These are the activations of a small network on made-up records, seen along a few directions, one row for each record.
Records have a field called Sozop. Each example row is followed by its value.
Other fields move the rows too, some of them a lot.
In the rows, 500 means zero.
Strong random noise was added to every row along 11 fixed directions; ignore it. To show where, here is one row again and again, with new noise each time:
[422 443 317 507 546 470 514 430 469 544 566 450 438 544 498 534 431 494
 466 435 693 388 431 482 407 376 587]
[509 469 543 490 493 485 469 544 486 497 536 586 523 628 399 455 586 496
 632 583 465 617 537 509 660 541 524]
[416 409 527 293 449 549 580 583 415 563 655 616 710 486 485 591 324 388
 426 631 368 532 353 541 599 585 379]
[394 422 449 487 448 442 469 341 519 606 635 753 536 568 351 662 637 480
 440 406 546 516 449 552 618 595 713]
[469 409 350 652 439 621 492 576 360 484 512 487 440 717 612 366 457 547
 526 539 530 442 670 460 376 332 635]
[474 661 418 320 503 594 411 627 456 423 550 402 512 416 568 427 425 500
 669 625 410 583 451 619 473 522 414]
[377 382 383 486 584 476 619 448 541 561 577 394 368 675 355 587 521 515
 433 400 586 487 334 448 440 493 564]
[438 582 584 473 495 642 474 536 490 372 543 669 447 343 672 409 468 690
 409 400 292 484 730 482 383 706 592]
[613 378 697 485 526 402 598 537 487 520 497 634 637 537 470 454 375 540
 546 546 518 477 609 314 699 545 435]
[501 470 586 310 426 555 684 630 437 610 590 400 691 595 443 636 324 489
 518 602 343 517 338 430 609 599 424]
[431 491 433 377 477 572 582 516 595 487 616 520 556 493 534 569 367 589
 492 397 389 501 475 495 395 681 537]
[338 728 579 431 462 603 441 664 475 440 644 389 735 391 518 533 529 457
 379 725 377 529 437 626 519 539 430]
[374 603 244 362 428 463 195 436 546 456 636 692 669 404 485 455 541 337
 524 695 583 581 404 742 494 364 437]

[546 487 338 246 532 358 393 317 564 543 413 570 316 429 399 521 468 498
 558 426 593 536 293 477 474 423 411]	s8
[620 505 543 457 502 437 627 572 590 543 457 311 644 585 429 548 373 500
 676 534 570 488 449 421 618 510 389]	s9
[487 498 321 499 535 416 369 362 710 389 435 606 400 440 543 337 458 621
 431 394 610 459 618 434 272 400 452]	s9
[447 466 541 413 524 615 562 538 370 532 532 530 340 480 487 582 528 470
 546 428 337 624 426 612 555 686 566]	s8
[520 581 639 658 563 374 542 501 693 488 472 284 597 558 360 497 592 594
 472 524 676 423 536 368 585 449 493]	s5
[350 489 449 464 607 558 465 429 361 493 571 556 342 348 478 528 552 424
 377 468 590 463 431 641 496 484 516]	s6
[456 426 467 349 476 645 558 526 420 484 538 607 444 432 598 531 404 425
 484 466 236 591 454 618 460 684 416]	s7
[498 453 417 528 382 627 472 527 477 505 561 630 544 596 590 498 489 511
 615 491 408 560 626 578 475 591 613]	s12
[557 711 661 582 471 575 503 622 578 410 428 287 396 619 428 438 726 709
 668 508 309 639 630 482 517 693 610]	s2
[515 564 432 521 471 485 474 421 432 590 500 481 490 438 550 606 520 487
 531 400 590 394 477 533 481 471 665]	s11
[466 398 401 363 469 534 538 382 444 574 473 674 286 558 482 561 538 525
 363 363 337 540 371 441 372 534 570]	s1
[479 459 499 302 446 367 367 357 581 555 511 738 546 466 291 546 631 401
 410 569 451 633 314 556 635 499 368]	s3
[550 431 553 450 440 353 583 374 672 599 479 576 574 605 365 596 506 622
 382 381 478 460 446 306 485 561 543]	s11
[563 479 412 341 379 516 503 556 425 565 406 384 485 696 430 432 447 524
 549 670 392 548 389 410 474 345 361]	s7
[530 253 519 311 566 394 572 364 540 542 497 735 389 502 378 542 462 440
 564 395 472 593 371 463 636 659 389]	s2
[346 567 308 404 459 662 463 576 479 441 625 476 476 442 614 500 422 502
 388 477 391 512 444 633 245 516 519]	s9
[528 551 738 498 597 417 537 584 721 397 519 520 581 498 424 419 549 608
 449 523 413 575 558 369 542 659 403]	s10
[551 377 468 384 617 478 533 421 220 596 455 556 293 368 516 543 390 350
 584 457 650 443 388 535 628 408 456]	s6
[487 528 422 524 584 519 555 597 410 556 649 343 506 536 456 657 501 388
 848 480 713 521 412 706 664 616 654]	s12
[579 511 610 368 556 506 471 599 300 453 491 627 487 262 659 360 310 493
 552 580 453 463 591 502 572 526 395]	s11
[610 625 531 487 633 398 464 501 681 433 409 304 354 509 390 468 620 545
 744 444 554 618 438 500 563 541 421]	s5
[455 459 315 687 515 399 470 483 739 470 566 424 577 704 449 461 524 528
 486 472 741 437 534 430 339 370 574]	s10
[495 312 576 636 531 578 637 542 277 568 527 545 425 602 491 513 524 432
 541 496 510 479 599 547 675 553 610]	s7
[535 710 445 510 541 485 417 554 611 420 465 287 494 431 572 496 514 537
 555 521 504 532 462 503 335 451 475]	s12
[377 323 396 659 467 548 552 532 692 428 515 477 488 775 476 400 517 547
 216 476 395 519 525 358 175 402 430]	s4
[506 507 438 521 452 508 441 515 405 549 565 598 531 592 480 527 574 452
 661 511 550 554 523 591 588 510 672]	s1
[456 398 725 521 514 688 666 638 233 510 427 455 395 528 572 457 487 500
 228 616 217 482 506 420 502 511 374]	s2
[599 554 688 555 502 497 481 612 541 402 476 536 628 438 526 432 526 511
 704 538 431 594 684 563 667 656 467]	s3
[453 443 389 520 540 597 510 631 431 448 601 442 567 442 595 527 402 301
 667 545 506 573 468 755 519 540 434]	s3
[459 236 475 605 575 580 717 607 750 382 638 541 643 617 558 518 302 454
 525 351 419 565 617 499 386 759 419]	s6
[442 514 446 600 498 470 522 608 618 484 659 418 827 541 525 550 387 384
 502 627 634 454 465 579 488 447 451]	s10
[666 422 638 425 527 465 587 553 562 490 465 565 548 489 499 461 382 544
 720 451 410 595 552 421 653 659 423]	s5
[368 596 487 467 548 586 457 442 400 449 476 548 297 346 604 449 550 603
 152 437 397 409 484 447 268 446 541]	s1
[451 618 794 711 558 517 503 627 538 364 481 420 568 446 513 376 638 603
 354 603 436 483 702 440 521 524 478]	s4
[446 387 531 615 604 480 533 539 531 441 518 457 535 527 469 421 504 402
 415 577 607 525 501 502 527 403 381]	s8
[462 530 400 382 396 511 495 445 483 607 545 478 563 515 419 620 479 452
 514 521 488 484 311 577 511 504 543]	s4

Which value of Sozop does each new row have?
[414 405 487 517 527 645 581 565 427 495 439 360 255 704 436 459 605 505
 434 524 354 588 441 498 456 482 468]	s8
[569 377 374 364 324 509 547 343 534 672 463 611 472 681 406 648 476 493
 532 408 381 564 366 461 510 535 578]	s8
[566 443 414 427 488 515 372 407 327 495 473 744 453 312 646 407 411 439
 584 493 534 473 604 580 541 437 500]	s7
[503 512 470 632 491 452 528 645 807 407 638 396 807 642 454 514 483 483
 748 531 537 618 598 587 537 667 476]	s11
[395 563 508 324 500 545 448 460 601 478 569 616 415 411 399 600 660 472
 530 425 312 677 358 679 571 771 496]	s5
[598 670 453 320 519 432 445 360 587 481 381 439 394 218 618 528 338 676
 507 332 560 366 492 396 350 497 485]	s8
[614 529 349 485 436 450 388 378 666 450 430 578 428 517 534 388 454 655
 664 388 565 525 643 465 389 488 572]	s8
[493 462 584 500 658 359 485 429 415 550 450 467 258 575 308 504 688 487
 487 519 636 554 364 438 625 401 529]	s12
[493 572 542 566 408 485 441 448 626 497 448 549 560 655 424 495 679 573
 406 533 366 575 540 433 471 489 552]	s1
[418 577 538 580 444 620 489 546 490 448 501 449 544 514 517 467 571 556
 429 535 438 490 614 525 465 539 549]	s6
[473 496 495 567 460 511 505 493 440 522 593 532 666 382 575 611 461 328
 564 502 583 460 514 667 615 535 561]	s3
[529 471 641 523 501 602 624 630 380 474 465 460 499 522 561 409 400 599
 471 544 429 431 644 413 554 530 464]	s9
